Each row below holds a small network's activations on one input, seen along a few directions.
In each table, some parts of the input vary, and every possible input appears once, in random order.
Descriptions start from the smaller parts, as in this example, which fits no table here: one of 6 places along a line, together with either a single point or one of 11 places around a ring or (one of 2 separate values, together with one of 8 places around a ring).
Shared parts are said once, and a part with two or three values counts as separate values.
In the rows, 128 means zero.

Table:
r1: [158 107 158 135 128 127 148 137 130 139 119 124 182]
r2: [128 138 172 121 124 133 108 129 111 132 130 148 103]
r3: [151 129 140 170 136 119 145 141 149 133 143 139 170]
r4: [122 132  56  88 106 142 154 144 138 110  95 103  80]
r5: [112 129  50  99 139 108 142  95 109 159 140  81 136]
r6: [172 108  44  88 112 128 171 137 149 143  91 114 124]
r7: [149 130 139 164 127 104 141 140 151 146 147 155 161]
r8: [153 114 152 164 131 128 149 133 162 131 133 128 169]
r9: [150 119  52  79 109 128 168 136 138 120  98 107 107]
r10: [143 128  60  83 122 149 134 132 126 113  98 109  60]
r11: [100 142 156 152 146 134  73 130 122  96 142 167  91]
r12: [ 79 139  46 125 161 143  81  77 120 120 149 104  74]
r13: [132 132 153 127 120 103 140 142 107 134 138 144 154]
r14: [126 142 163 131 136 125 104 141  95 128 135 148 107]
r15: [128 127 179 121 128 143 111 121 117 123 120 133 106]
r16: [108 143 159 138 130 132 128 155 107 113 131 123 139]
r17: [144 114 156 157 119 123 148 121 172 140 132 142 156]
r18: [156 121 146 141 133 117 145 145 118 142 128 135 182]
r19: [131 142 164 134 146 139 107 143  95 115 132 131 118]
r20: [105 146 157 136 117 118 125 149 107 125 133 140 129]
r21: [131 128 155 129 134 116 142 149 109 118 138 128 161]
r22: [166 116  38 117 115 125 167 134 183 137 105 114 110]
r23: [129 129 175 129 140 149 110 134 108 110 124 120 116]
r24: [108 142 166 126 105 126 130 138 123 130 129 139 125]
r25: [105 130 168 135 121 143 131 143 120 105 122 115 136]
r26: [104 133 171 128 108 136 131 130 129 118 118 124 128]
r27: [132 117 169 117 113 121 146 123 129 129 123 129 153]
r28: [ 98 126 172 143 140 151  80 111 144  89 128 153  87]
r29: [116 128  50 104 132 158 103 122 153  81 105 129  43]
r30: [156 115 155 127 109 109 141 131 133 160 127 151 170]
r31: [131 128 162 117 106 111 137 130 124 136 135 145 151]
r32: [103 129 168 150 150 158  79 124 134  79 131 139 100]
r33: [136 116 164 125 123 127 146 137 120 117 127 116 162]
r34: [100 138  55 104 152 130 106  91  97 151 142  84  88]
r35: [135 119  42 109 142 109 145  96 118 184 134  87 155]
r36: [154 121 145 137 122 103 142 143 118 157 131 151 173]
r37: [ 82 142  51 109 135 124 126 102 108 152 140  76 112]
r38: [102 138 165 143 134 142  77 118 137 102 138 166  87]
r39: [148 125 150 156 111 112 140 126 165 151 142 155 157]
r40: [156 107 162 128 113 120 148 124 138 152 115 133 172]
r41: [103 141 156 156 158 147  76 133 121  82 139 151 100]
r42: [132 128  35 136 144 115 150  89 147 174 150  92 142]
Describe the family of inputs behind these rows. -> one of 6 places along a line, together with either one of 2 separate values or one of 5 places around a ring
Changing only the place on the line of 6 turns r19 into r21. The same change can be made to r23. Which row results? -> r33
Changing only the place on the line of 6 turns r2 into r30. The same change can be made to r14. Which row results? -> r36
Which other rows agree with r8 in the place on the line of 6? List them by row number. -> r3, r7, r17, r22, r39, r42
Start at r25 and move only the place on the ring of 5, one step at a time. The first step leads to r16. Which rows follow, in order? -> r20, r24, r26

Table:
r43: [118 133 169 162 144 140  97 125 133 113 141 144 123]
r44: [111 131  26 107 139 149 110 106 149 109 117 106  56]
r45: [149 116  78 134 125 108 164 110 149 178 135 110 161]
r46: [149 118  85  99 117 103 169 118 117 175 127  99 166]
r47: [157 119 109 145 126 118 159 141 153 140 127 131 158]
r48: [105 133  38  79 131 148 119 116 118 109 104  93  55]
r49: [ 96 140 135 156 150 127  96 107 120 131 157 129 130]
r50: [143 117 172 151 117 134 137 138 162 113 122 150 146]
r51: [129 136 184 120 114 130 116 148 109 116 124 156 115]
r52: [ 92 143 146 127 141 126 105 117  88 130 147 116 130]
r53: [135 134 170 149 123 129 108 136 142 119 131 168 115]
r54: [115 132 180 129 138 136 105 134  99 106 131 136 127]
r55: [141 120 186 121 108 131 146 148 131 111 115 138 147]
r56: [153 120 114 113 119 112 163 149 121 141 115 117 163]
Describe the family of inputs behind these rows. -> one of 2 separate values, together with either a single point or one of 6 places along a line
Change only the choice among 2 separate values in r54. List by row number the other rows that result. -> r43
Change only the choice among 2 separate values in r47. List by row number the other rows that result. -> r56

Table:
r57: [ 87 153 191 145 146 170  46 144 125  52 129 164  42]
r58: [103 145  74 121 140 114 142  78  96 164 157 101 123]
r59: [160 116  53 115 108 120 151 146 174 126 112 149 121]
r60: [134 123  54 154 140 137 113  94 167 153 156 113 142]
r61: [136 133 188 114 126 129 129 167  68 130 117 121 152]
r62: [169 114 176 167 144 117 122 148 177 134 146 165 148]
r63: [114 156 190 156 127 108 123 110  86 143 170 138 152]
r64: [ 94 137  80  79 130 113 124 109  88 171 124  91 123]
r65: [103 144 195 118 118 108 104 139  79 151 141 129 153]
r66: [157 120 172 145 117 128 139 171 164 114 118 190 157]
r67: [ 98 118  68 156 156 110 132  79 130 148 142 105 145]
r68: [172 110  62 144 128 110 141 107 182 148 129 129 108]
r69: [ 76 139  81 115 147 174  65 100 133  66 115 130   6]
r70: [143 117  71  99 110 139 172 160 167 125  98  91 113]
r71: [134 126  76  83 121 131 157 121  70 150  94  89 112]
r72: [136 126 178 183 136 138 108 109 156 138 149 153 176]
r73: [106 120 184 185 145 108 117 109 119 127 154 139 175]
r74: [148 127  79  59 113 130 164 136 118 111  91  92 117]
r75: [146 112 199  93  97 132 154 148 106  97 109 135 149]
r76: [144 122 187 130 110 142 158 186 157 111 111 134 144]
Describe the family of inputs behind these rows. -> one of 2 separate values, together with either a single point or one of 9 places around a ring
Changing only the choice among 2 separate values turns r61 into r71. The same change can be made to r65. Which row results? -> r64
Change only the choice among 2 separate values in r76. List by row number the other rows that result. -> r70

Table:
r77: [ 63 161 182 157 156 138  73 116  71 110 171 130 116]
r78: [113 142 239 152 132 120 103 119  90 151 156 134 179]
r79: [105 113  29 149 157 127 127  77 165 147 147  87 137]
r80: [174 114 147 182 150  93 159 124 150 157 150 144 209]
r81: [178 114  64 132 114 111 175 135 191 174 119 144 142]
r82: [154 112 239 114  92 152 139 159 143  84 101 163 131]
r83: [ 77 139 159 190 157 136  73 105 151  98 170 159 122]
r84: [105 146 172 120 114 161 107 157 137  52  97 159  62]
r85: [127 137  89 111 126  94 167 104  91 200 160  96 176]
r86: [132 129  74 137 153 155  85 119 173 101 128 160  47]
r87: [ 78 155 103 114 156 129  52  86  73 137 164 113  85]
r88: [145 112  25 135 147 148 147 119 194 127 111 104  99]
r89: [137 111  46  74 109 155 160 129 151  96  85  83  85]
r90: [191 102 155 101  91 126 187 174 143 109  95 141 170]
r91: [119 134  88  85 116 155  98 128 129  79  87 140  30]
r92: [137 121 220 195 146 115 113 108 151 140 149 162 168]
r93: [ 86 141 104  67 128 139  78 125  65 106 121 113  57]
r94: [119 125 247 109 108 123 127 157  82 119 117 133 153]
r95: [197 105 136 170 112 113 166 161 182 132 123 155 179]
r96: [117 144 156 177 144 162  86 151 178  82 128 180  84]
r97: [ 93 139  50 116 153 133 133  89  91 159 145  61 134]
r98: [107 134  85 159 173 126  68  80 136 123 156 139  77]
r99: [146 133 159 146 132 103 156 135  80 173 151 120 219]
r100: [154 124  75 150 132  90 159  96 157 193 148 129 172]
r101: [103 124  57  67 129 129 151 127  91 128 106  53 107]
r102: [155 119 164  95 104 103 171 173  81 144 111 115 194]
r103: [161 113 217 180 115 139 122 143 185 107 130 176 137]
r104: [165 121  78  77  76 116 188 143 152 152  80 127 126]
r105: [131 126  94  69  90 110 178 142  85 180 105  94 150]
r106: [ 74 151 187 107 128 139  91 157  73  80 127 125  90]
Changing only one part turns r100 into r98. The same change can be made to r105. Which row results? -> r93
Describe the family of inputs behind these rows. -> one of 5 places around a ring, together with one of 6 places around a ring
Start at r90 and move only the place on the ring of 5, one step at a time. The first step leads to r95. Which rows follow, in order? -> r80, r99, r102
Change only the place on the ring of 6 in r85. List by row number the other rows that result. -> r77, r78, r87, r97, r99
